Each row below holds a small network's activations on one record, seen along a few directions.
Here are examples, each followed by its value of one field, Lupif.
The largest differences between rows may come from other fields.
Random noise pushes rows far along 3 fixed directions. That doesn't count. These rows show it; they differ only by the noise:
[-298 -217  346   65  146  -72 -313   67 -162 -295  149  294 -286 -253
  104 -232  503  158]
[  85  -78   83   -6  -25 -125 -145 -111  -35 -103   26   63  -52  -60
   34 -107    0   54]
[ 190 -141  279 -229  142  -80 -264 -399  234   45 -451  131  268  310
    4 -160 -232 -106]
[  76   23  -22   74  -87   45  -30   62 -100 -207   59 -295 -250 -214
 -125 -192  102  -52]
[ -25  -92  132   32    9  -67 -165  -19  -85 -182   66   40 -165 -150
   14 -164  166   56]

[-118  188  -52  -72 -143   -4  309 -236  597   -7  -93 -419   38  100
 -190   -8 -312 -518]
l6
[ 242   25   11  -90    2 -254  -14 -286   85  145  -80  344  453  267
  137  355 -370  -28]
l3
[ 313  167 -158 -115 -131  -21   -3 -240   67  -79 -224  -30  158  217
  -35  184 -497   24]
l3
[ 198  219  -36 -128   37  101  208  -76  237   61 -251 -285  443  218
 -261   13 -305 -157]
l5
[ 140   72  -48  -86   53  165   40   84 -178   11  -71 -112  -50    7
  -52 -120   34 -196]
l4
[  -7   29  189 -137  143  374    6   48   75   88 -273 -198   37  170
 -252 -261  133  -59]
l8
[-38 103  44  51   3 158   8 132 -15 -17 216  -1  13  17  29 -53 -24  78]
l1
[-215  115   40   96   60  103   23  305 -164 -218  274  -18 -291 -264
   26   -9  219 -157]
l1
[-270 -174  117   83   62 -135  132  123  -81  -67  200  313   49  -66
  -48  -29  435  258]
l10
[-187  -40   59   49  -27   28   94  126 -121  -43  248  233 -117 -151
  -55   -1  315  249]
l2
[ -77   37 -175  137 -245 -439  227 -196  191   70  499  321  -35  -40
  270  326 -325 -141]
l6
[-239  -87  249 -207  136  102   89 -327  495   -6 -340 -189   58  268
  -71  -64 -222 -568]
l6
[  -7   25    3 -105  -28 -148  128   27    2  112  168  211  188   -6
  -71   22   37  156]
l8
[-339   42  101  168   13   27  125    4  286   22  153   52   55 -136
  -90  -59  -53 -111]
l11
[-102   86  -24  -66  -57 -277 -153   21 -150 -170  234  411   31  -86
  206  201  -44  246]
l5
[ -39  -70  265   31  162  182 -138 -121  125 -121 -328 -274   -2   98
 -182 -374  185 -202]
l9
[ -75   15 -110   35 -113 -251   81  149 -272   20  579  364   52 -210
  149   45  187  352]
l4
[-204 -189  412 -164  316   61 -318 -244   90   27 -114  469  154  193
  211 -155  252  141]
l12
[-100  -12  113 -119  113 -128  -30 -175   80  -17   55  206  180   33
   45  -66  117   34]
l12
[ 145   58  -67   10 -156   46  112  -80   79  -25 -134 -135   88  130
   -1  159 -130 -285]
l7
[ -86 -157  255 -133  245 -173 -234 -241  -56   18  -21  513  140  125
  237   12  127  -16]
l12
[  66   15   16 -127  -43 -116  174 -111  130  146  -46  164  280  127
 -134   65  -67   81]
l2
[ 101   39   39    6   42   -4  -12  -48  -19  113  124  224  329  173
   95  103 -142  259]
l5
[-126 -144  115  -39 -109 -260 -307 -128  -37  141  134  503   97  -48
  296   46  -77  167]
l4
[-216    4  192  -70   77 -249  -63  -37  127   -6  274  501  246   45
  178   94  -26  131]
l1
[-226  -41  178   44  234  201    1   -8  -43 -115 -169 -114  -56   33
  -64 -306  375 -308]
l9
[-159  169  145 -105   47   19  221 -143  500   69 -176 -205  282  271
 -285 -145 -276 -402]
l11
[ 355   43 -448 -165 -105  234 -207  208  -39 -182   69 -501 -469 -176
  164   94  -69  -56]
l10
[-373 -129  309   55   73  146  -31  128   53 -304   -6   82  -99  -81
   -5 -111  544  -44]
l7
[ -85   59   59   59   18  -62  127   57    3 -102  113  124  241  -16
  -74   82  131  133]
l3
[-118 -157   49 -138  265  267 -381  262  -40 -292  -90 -151 -421 -131
   61 -137  464   16]
l10
[-161  -43  129 -128  168  397  114  278 -200 -146 -121 -428 -268 -152
 -329 -235  340 -220]
l8
[ -34  198 -204  143 -207 -186  271   75   47   14  438  -55 -120 -116
   29  169 -266 -247]
l11
[ 330   84 -199  -33 -255   75  232 -214  194   53 -130 -203  243  257
  -30  153 -396 -101]
l7
[  94  123  -43  -20  -72  318  187  103   18   85 -116 -377  -31   54
 -299 -112   53  -38]
l2
[-271 -106  347 -144  310    7  -95 -295  276   -1 -297  176  307  237
    2 -257  240 -164]
l9

Which value of Lupif does each new row have?
[ -69   38 -101   94 -174  205  281  105  179 -164 -105 -429   -4 -188
 -159  -37   36 -275]
l7
[-644  -14  153  185 -129 -165  -91 -148  396 -209  367  208 -301 -338
   49   74  184 -222]
l6
[-281 -152  134   -3  186   64   18  -47 -135 -118   66    8  -48  -45
   69 -168  319  -98]
l9
[ 138  172  -58  -23  -55  120  -54  -72   -5 -203 -130 -222  -77   -2
 -102  104 -149   39]
l3
[ -53   51  -34  172  -46  250  109  148  -13  -22   53 -338 -282 -362
 -181   49  158 -142]
l2
[-105 -224  443 -196  279 -181 -444 -120 -152  128 -121  586 -190   49
  491  210  240  366]
l2
[ -33  171  -76  122    1  214  177  214 -106 -145  177 -195    1 -126
 -171  -35   97   97]
l5
[ 282  287 -389  147 -304 -100  434  156   -2  110  207  -23  -25 -144
 -138  123 -111   -9]
l2
[ -82 -139  -47   95 -168 -149  103   41 -183 -114  346  205   -7  -91
  213  257   93  103]
l7
[-349 -226  182  231  222  134 -133  444 -280 -106   81  -78 -228 -223
  -39 -228  633  297]
l10
[-324 -209  226  -34   92   24 -198   58 -143 -163  134  175 -144 -290
    0 -118  337 -125]
l4
[ -87  150  161  -25   88  217  131  -90  378   97 -177 -246  155  289
 -243 -189 -218 -269]
l11
